Each row below holds a small network's activations on one input, seen along a few directions.
In each table, some parts of the input vary, and every possible input appears once, in random order.
A made-up example of a description, with smaller parts first: values(2) and (point or ring(9) or (line(4) and ring(5))).
Shared parts are said once, and a part with two or three values counts as separate values.

Other details of the inputs shift rows strongly along two fixed directions, in all tables alike. That doesn't count.
To show where, the next rows are all for the same input, with only those details redrawn:
[  6.3  -6.4 -22.5 -20.3 -10.7  -3.8  -0.2   3.3   0.0 -12.6  11.1]
[ 19.9  16.7   4.8  25.3 -11.7 -14.8  11.2  -8.4   3.2  37.0 -29.7]
[  5.4  -7.4 -23.1 -22.4  -9.9  -2.6  -0.6   3.7  -0.2 -14.9  13.3]
[  4.6  -7.0 -20.7 -21.9  -7.6  -0.6  -0.1   3.0  -0.4 -14.3  13.7]
[ 17.9   9.4  -7.9  11.8 -16.4 -16.1   7.1  -3.8   2.8  22.1 -19.6]
[  3.8  -7.9 -21.4 -23.8  -7.2   0.2  -0.5   3.4  -0.5 -16.3  15.6]

Rows:
R1: [-13.0  -2.2   8.0  11.6  26.4  20.3 -12.6  -4.3   3.0   7.1  -8.7]
R2: [ 12.8  14.3   7.6  28.8 -21.1 -23.0  19.1  -6.2  -4.5  32.1 -26.2]
R3: [-27.5  -4.2  21.4  17.5  31.1  18.4  -7.7   2.2  -8.8  -6.8   3.2]
R4: [ -2.7 -12.2 -27.5 -15.8   0.5   2.5 -12.7   5.2   4.5 -17.0   2.6]
R5: [ 16.8  15.3   2.7  15.9  -4.4  -3.9   5.5  -7.2   6.3  30.5 -24.2]
R6: [ 16.3  10.8  16.7   7.5 -25.7 -21.1   6.9   1.1   5.1   7.2  -7.0]
R7: [  6.3  -6.4 -22.5 -20.3 -10.7  -3.8  -0.2   3.3   0.0 -12.6  11.1]
R8: [-11.6  -6.9  -3.4  14.0  11.3  -0.1 -20.1   8.1  -1.1  -2.2 -13.4]
R9: [-43.9  -5.6  57.1  -1.0  86.0  76.0  -3.4 -14.2  -7.3  -9.2  32.5]
R10: [-41.4  -2.7  55.3   7.6  74.8  63.7   1.7 -14.1  -8.8  -3.9  27.1]
R11: [  2.0  -4.2  -8.8 -23.5 -16.0  -8.4   4.2   3.7  -3.3 -17.5  20.0]
R12: [ 17.2  19.6  14.6  34.2 -12.8 -17.5  17.7 -10.5  -0.7  43.5 -32.3]
R13: [  3.7   7.8   5.0  30.0  -1.8 -11.7   7.4  -6.5   0.3  25.0 -26.4]
R14: [  9.9  -2.0  -2.3 -25.9 -16.3  -4.0  -8.6  10.5  12.6 -20.8  16.0]
R15: [-11.0 -13.5 -20.3  -8.6  -6.9  -6.9   1.1   5.6  -5.7 -22.4  11.1]
R16: [  2.4  -4.4   4.2 -19.4 -24.1 -11.9   4.3   7.3  -2.4 -27.3  21.5]
R17: [ 16.8  20.4  21.2  20.8  -8.1 -11.2  12.2  -9.0   3.9  34.2 -21.2]
R18: [  3.1   5.4   4.3  22.5   7.0  -2.2   2.2  -6.3   2.6  20.7 -22.5]
R19: [-15.9 -16.3 -21.4  -2.4   0.5  -6.7 -21.6  14.1  -3.8 -24.2   3.1]
R20: [  6.7  -1.7 -14.4 -27.1 -10.9  -1.4  -4.6   4.9   5.9 -14.5  14.7]
R21: [-16.3 -15.4 -22.4  -2.9  -4.8  -7.1  -8.2   7.0  -4.6 -22.5  10.2]
R22: [-14.0 -18.5 -26.6 -10.9   4.0   1.0 -30.6  16.1   0.8 -24.8  -0.4]
R23: [  9.1  -3.2   0.4 -23.9 -17.9  -7.8  -4.5   9.0   7.8 -23.0  18.7]
R24: [ -8.0  18.8  57.5  19.3  22.8  19.8  24.6 -15.4  -9.3  24.8   1.9]
What is each input in this table made of?
Answer: line(4) and line(6)
Changing only the line(4) part turns R19 into R3. The same change can be made to R12. Which row results?
Answer: R2
Which other rows does R1 become when the line(6) part takes its other values? List them by row number.
Answer: R4, R5, R14, R20, R22
A walk changes only the line(4) part. It starts at R14 and steps to R23. List the rest of the walk in order.
Answer: R6, R16

Rows:
R25: [-47.1 -22.7  25.0 -15.5  59.5  52.6 -22.1   5.3  -6.3 -44.0  38.9]
R26: [ 12.1   7.1  17.8 -14.5 -25.5 -14.1   3.0   6.3   5.0  -9.7   9.4]
R27: [-24.2   5.7  71.2 -16.3  48.4  55.7  26.5 -11.9 -13.3 -14.8  51.5]
R28: [ 33.6  37.4  30.6  48.7  13.6   0.5   9.4 -19.3  13.7  78.0 -61.0]
R29: [-26.2  -3.3  47.4 -39.4  33.8  44.8  13.8  -2.6  -8.3 -38.8  63.8]
R30: [ -8.4 -28.0 -51.6 -13.8 -28.0 -29.9 -36.7  26.2   7.5 -44.9  -1.3]
R31: [ 35.8  27.1   7.8  40.6  -5.0 -10.2   8.3 -15.8  11.6  68.4 -54.3]
R32: [-10.7  22.4  36.8  82.2  18.5  -7.1   9.8 -13.1  -9.2  64.1 -58.9]
R33: [ 18.5 -12.7 -67.6 -32.7 -29.8 -19.1  -5.3   3.4   5.5 -11.6   2.3]
R34: [-12.1 -27.2 -56.0 -11.4 -27.6 -30.7 -30.4  23.6  -2.3 -41.7   3.0]
R35: [-55.9 -13.2  54.1   3.6  85.0  66.8  -6.3  -9.7 -16.7 -19.2  33.7]
R36: [ 21.3 -11.3 -67.3 -34.1 -31.4 -21.1  -9.7   7.2   9.2 -12.5   2.0]
R37: [ 17.9  -0.3 -25.7 -10.9 -51.6 -42.2  17.7   6.3  -3.8 -12.6   5.8]
R38: [ 28.5  34.8  49.8  46.8 -27.1 -28.6  20.7 -11.1   6.2  54.7 -39.5]
R39: [ 16.9 -15.9 -72.2 -33.2 -32.9 -17.4   1.4   5.0   1.1 -15.5   4.6]
What is each input in this table made of?
Answer: values(3) and line(5)
Changing only the line(5) part turns R29 into R37. The same change can be made to R34. Which row results?
Answer: R32

Rows:
R40: [  3.0   1.3   8.9 -28.5  11.2  24.1   5.7  -3.1  -1.3   0.0  24.4]
R41: [-21.1 -26.7 -27.2 -35.8  22.1  25.8 -17.0   6.1  -1.9 -40.6  30.0]
R42: [ -8.3 -17.4 -12.5 -54.2  -3.2  15.9  -7.6  10.3   4.7 -55.5  52.5]
R43: [  7.1 -11.1 -42.5   2.5 -37.1 -43.2 -24.0  18.3   6.3 -14.1 -13.2]
R44: [ 12.2   7.4   3.6  -6.3 -10.4  -1.4   9.2  -6.6   2.9  15.6  -0.4]
R45: [ 23.4  18.5  19.4  25.1 -22.9 -18.3   8.4  -5.9  11.1  32.1 -24.6]
R46: [-31.2  -3.4  40.9  11.6  42.5  30.9  -7.6   2.2 -10.5  -5.0  15.6]
R47: [ -4.5  12.1  26.8  38.7  22.3   8.3  -3.8 -16.5   3.9  34.1 -30.1]
R48: [  2.5  -9.9 -47.7  13.1 -56.4 -57.6 -18.1  20.3  -9.5  -4.7 -27.9]
R49: [  2.8  18.3  39.9  -3.0  29.2  34.1  16.0 -12.4  -0.3  26.1   7.7]
R50: [ 14.3  10.1  11.3   2.6 -14.9  -6.9   3.3  -2.4   9.4   5.8  -1.2]
R51: [  2.3  -1.0 -18.9  16.1 -13.2 -19.5 -12.7  -1.4   7.9   8.5 -25.4]
R52: [  7.3  -9.7 -44.9   2.2 -39.8 -46.7 -23.9  19.6   8.6 -15.9 -13.7]
R53: [ 15.6  -0.9 -38.8 -20.7 -43.2 -32.4   8.4   7.9   6.0 -10.9   1.9]
R54: [ 10.4   4.0 -15.0 -13.2 -21.3 -14.5  12.1  -0.2   3.4  -1.2   4.3]
R55: [-22.8  -8.1  18.6  -4.1  35.9  29.3 -13.9   0.0   3.7 -14.3  16.3]
R56: [ 7.9 15.9 19.7 10.5 -2.4 -0.4 21.4 -9.9  2.7 26.7 -9.1]
R57: [ -2.3   5.6 -13.5  34.9 -33.7 -42.0  -7.7   9.5  -8.7  17.7 -38.5]
R58: [-25.9 -24.2 -27.2 -32.6  17.8  20.0 -11.8   9.2  -1.9 -41.1  29.5]
R59: [  2.7  15.5  50.8  31.6   3.0  -0.8  24.1 -10.1 -10.2  26.4 -19.2]
R60: [ -8.0   0.5   0.5  22.0  -7.1 -18.4 -11.2  10.8  -2.6   3.2 -13.8]
R61: [  5.1  11.4  32.6  22.6  -7.7  -9.8  19.3  -6.6  -9.3  13.3 -14.8]
R62: [ 21.6  29.9  30.2  14.9  13.4   9.4  17.3 -16.8  -2.7  46.5 -15.5]
R63: [  5.5   0.6   1.4  20.9  14.9  10.3  -2.2  -3.3   3.7  25.7 -27.5]
R64: [ 10.1  -4.9 -22.6  10.4  -1.0  -3.6  -8.2   2.3   4.1  12.7 -24.4]
R65: [ 15.5   6.0   0.5  -2.5 -25.8 -20.6   4.6   6.9   8.3  -7.7   0.5]
R66: [ 10.1  17.7  23.9  12.1  -4.8   0.7  12.0 -13.4   6.3  21.7 -10.6]
R67: [  0.5  10.7  25.8  34.0  14.1  -3.7  45.9 -31.2 -13.3  42.8  -4.5]
R68: [  2.1  -6.9 -43.9   4.4 -22.8 -26.9  -9.0   7.6   5.3  -3.3 -19.2]
R69: [-17.9 -29.6 -33.5 -38.0   5.0   7.6 -29.1  14.9   3.1 -52.8  34.8]
R70: [ -7.5   4.2  42.2 -10.5  24.0  28.5   8.0  -3.3   2.1 -14.6  29.5]
R71: [ 16.3 -15.9 -61.4 -15.3 -21.6 -19.9 -15.7  13.2   1.2 -15.6 -12.7]
R72: [-14.0   1.6  24.1   1.0  60.3  51.2   0.6  -9.1  -4.6   3.2   5.5]
R73: [-26.7 -29.2 -45.2 -46.2   8.5  13.0 -15.4  15.0  -0.5 -57.6  37.2]
R74: [ 21.9  20.5  14.2  22.6 -22.0 -17.6  10.4 -14.1   8.2  32.9 -26.0]
R75: [ 12.9   4.1 -14.0 -18.3 -18.6  -7.2   4.9  -1.6   3.5   0.6   6.0]
R76: [-21.0   4.0  57.9  -1.6  34.9  35.1  21.4  -8.1 -14.9 -11.3  22.5]
R77: [-11.1   1.1  34.0 -20.0  26.0  37.0   7.4 -12.2   0.1 -10.1  30.9]
R78: [  0.9   8.6   7.0  41.7 -12.0 -27.2  -8.9   5.5  -2.7  25.7 -32.6]
R79: [-20.5 -23.3 -21.4 -28.1  13.4  16.1 -21.9   3.3   0.3 -38.5  25.4]
R80: [-12.4   4.6  62.5   2.3  35.1  34.6  17.3  -6.6  -7.1  -4.4  23.7]
R81: [-10.9 -23.4 -77.0  -0.3 -27.7 -23.1   1.6   4.9 -15.4 -25.0  12.0]
R82: [-16.5  -9.0   9.1  -9.2  45.0  43.3  -5.1  -2.7   0.1  -7.9  10.8]
R83: [ 15.1   8.6 -10.0  24.5  10.2  -1.1  -2.5  -5.5   0.1  26.9 -35.4]
R84: [ 13.9   8.6  16.5   6.3 -16.2 -11.9   6.9   1.6   7.1   4.4  -1.9]
R85: [ 26.3  29.5  27.9  21.7   4.2   0.1  18.9 -15.1  -1.8  56.3 -25.4]
R86: [  9.2 -20.0 -62.1 -10.5 -33.9 -29.5 -17.7  12.9   5.8 -13.7 -14.2]
R87: [17.2 11.2  1.4 -9.8 -7.2  1.0  7.3 -4.4  2.3 18.8 -0.3]
R88: [  7.1  11.3   6.7  41.0  -8.3 -26.4 -11.0   1.7   6.4  28.1 -35.6]
R89: [ -8.0 -21.2  -8.7 -44.5  -8.1   4.5  -1.1  15.1  -4.9 -58.5  49.8]
R90: [  5.4  21.1  38.3  -5.4  35.9  33.4  17.4 -14.0  -6.0  25.3  10.2]
R91: [-20.0 -16.9   1.2 -15.0  24.7  21.8 -19.6   4.8   2.7 -26.2  22.4]
R92: [ -3.0  -1.6  23.0  -9.4   2.2   6.0  11.0   4.9  -3.4 -20.2  20.9]
R93: [ -1.7   3.4   1.9  22.5  13.6   4.5  -2.2  -6.7   4.3  22.4 -25.9]
R94: [-12.2  -3.9  11.6 -40.8  23.7  37.2   6.7  -4.1  -2.0 -23.2  42.0]
R95: [ -0.5  -9.6 -46.1   9.8 -50.0 -52.9 -18.8  18.6 -10.2  -9.3 -22.7]
Changing only one part turns R68 into R54. The same change can be made to R43. Which row results?
Answer: R84
Changing only one part turns R69 into R50. The same change can be made to R78. Which row results?
Answer: R89
What is each input in this table made of?
Answer: values(2) and (point or (values(3) and line(9)))
Which other rows does R90 become when the values(2) part takes its other values? List them by row number.
Answer: R72
A walk changes only the line(9) part. It starts at R48 and steps to R46. List the rest of the walk in order.
Answer: R43, R91, R79, R58, R86, R63, R71
Which other rows does R53 become when the values(2) part takes its other values? List them by row number.
Answer: R73

Rows:
R96: [ 33.0   7.6 -63.6 -22.8 -59.5 -40.8   9.4   1.5   2.6  18.7 -10.0]
R97: [ 44.4  15.7 -68.7  33.3 -85.1 -92.8 -53.9  36.4  16.8  26.6 -73.5]
R98: [-22.1 -19.7 -11.3  -3.4  41.0  42.9  -9.5  -8.3  -3.6 -11.8   9.0]
R99: [-17.7 -25.4 -44.3 -27.5  -1.8   3.2 -33.0  18.7  18.9 -50.5  19.9]
R100: [ 59.0  46.1  22.1  53.4 -36.6 -51.2  26.2 -17.0  14.8  87.8 -71.3]
R101: [ -9.3   5.1   8.3  19.8  41.4  25.7  -1.8 -12.9 -17.2  40.6 -37.9]
R102: [ 13.2   3.4 -30.1  37.6 -46.0 -48.5  17.5   3.2  -8.6  14.1 -28.1]
R103: [ -9.0  15.0  49.4  40.1  14.4 -12.4  16.3  -7.5 -12.2  27.1 -16.8]
R104: [ 43.9  13.5 -14.9  -3.3 -43.7 -36.0   9.6  -4.5  17.3  13.3 -17.4]
R105: [ 30.7  36.6  91.4  22.3  23.6  31.3  14.7   5.5  -0.1  52.4 -23.8]
R106: [-22.3 -11.8 -18.5 -17.5   7.6   8.2  12.1   8.3 -27.1 -34.1  29.8]
R107: [-30.4 -13.2  31.0  -4.2  32.1  23.9  10.3  -1.4 -12.5 -26.0  39.8]
R108: [-32.0 -19.4  14.2 -19.6 -11.2  -0.3  -3.4  10.9  -1.3 -48.0  31.8]
R109: [ 28.5  30.4  48.2  23.9  -4.7   1.6  24.2 -20.9  17.3  35.9 -26.3]
R110: [-14.4 -27.2 -27.4 -18.6  24.8  17.9 -23.5   5.7   5.1 -26.5  15.9]
R111: [ -3.2  11.3  24.9  44.9  30.3  10.9 -11.3  -8.3  15.3  35.1 -35.7]
R112: [  0.4  23.2  25.6 -12.8  27.6  33.1  25.1 -13.3  -8.7  46.3   5.9]
R113: [-44.8  -7.0  69.0   2.4  40.2  40.9  10.3  -7.1  -4.1 -24.6  35.4]
R114: [-31.8  -2.5  56.5 -18.5  16.4  22.1 -27.3  10.6 -26.5 -28.7  38.3]
R115: [  2.6  -3.2 -15.2 -41.6   4.2  23.6  12.2 -12.7   1.3 -16.3  41.8]
R116: [ 12.4  36.2  85.8  23.9  28.9  35.0  29.4 -25.4  13.2  36.1 -16.1]
R117: [ -8.5 -35.4 -61.5 -22.9  -2.9   4.3 -25.7   8.2   7.3 -38.9  15.3]
R118: [-12.2 -26.4 -34.3 -15.1 -20.4 -15.0   3.2  10.7  -8.5 -45.5  34.7]
R119: [ 13.2 -14.5 -39.0 -49.8 -17.9   4.0   4.1  -4.8   8.5 -33.0  44.0]
R120: [  9.9 -18.0 -61.7  -8.7 -22.8 -37.9 -30.0  16.7   8.6 -14.6 -19.4]
R121: [-31.5  -9.3  17.9  -1.2  70.6  64.5  -1.8 -15.4 -16.0   3.1   4.9]
R122: [-15.3 -13.4 -43.7 -29.8 -11.5 -13.0   4.4  18.1 -30.7 -36.8  24.4]
R123: [ -1.1  23.0  26.3  56.1  12.0  -4.3 -10.5  -3.5  22.5  42.0 -52.2]
R124: [-24.4 -19.0   9.5 -14.1  -1.1  -3.0  -1.4   7.7  -6.2 -40.1  34.4]
R125: [ 38.5  -1.7 -46.2 -26.4 -49.9 -37.9   4.2   0.8  13.9  -3.8   3.3]
Changing only one part turns R97 into R105. The same change can be made to R98. Which row results?
Answer: R115
What is each input in this table made of?
Answer: values(3) and (point or line(9))
List by row number the other rows that have the values(3) part in common with R124.
Answer: R102, R103, R106, R107, R108, R113, R114, R118, R122
Which other rows does R98 become when the line(9) part takes its other values? List them by row number.
Answer: R99, R101, R110, R111, R117, R120, R121, R123
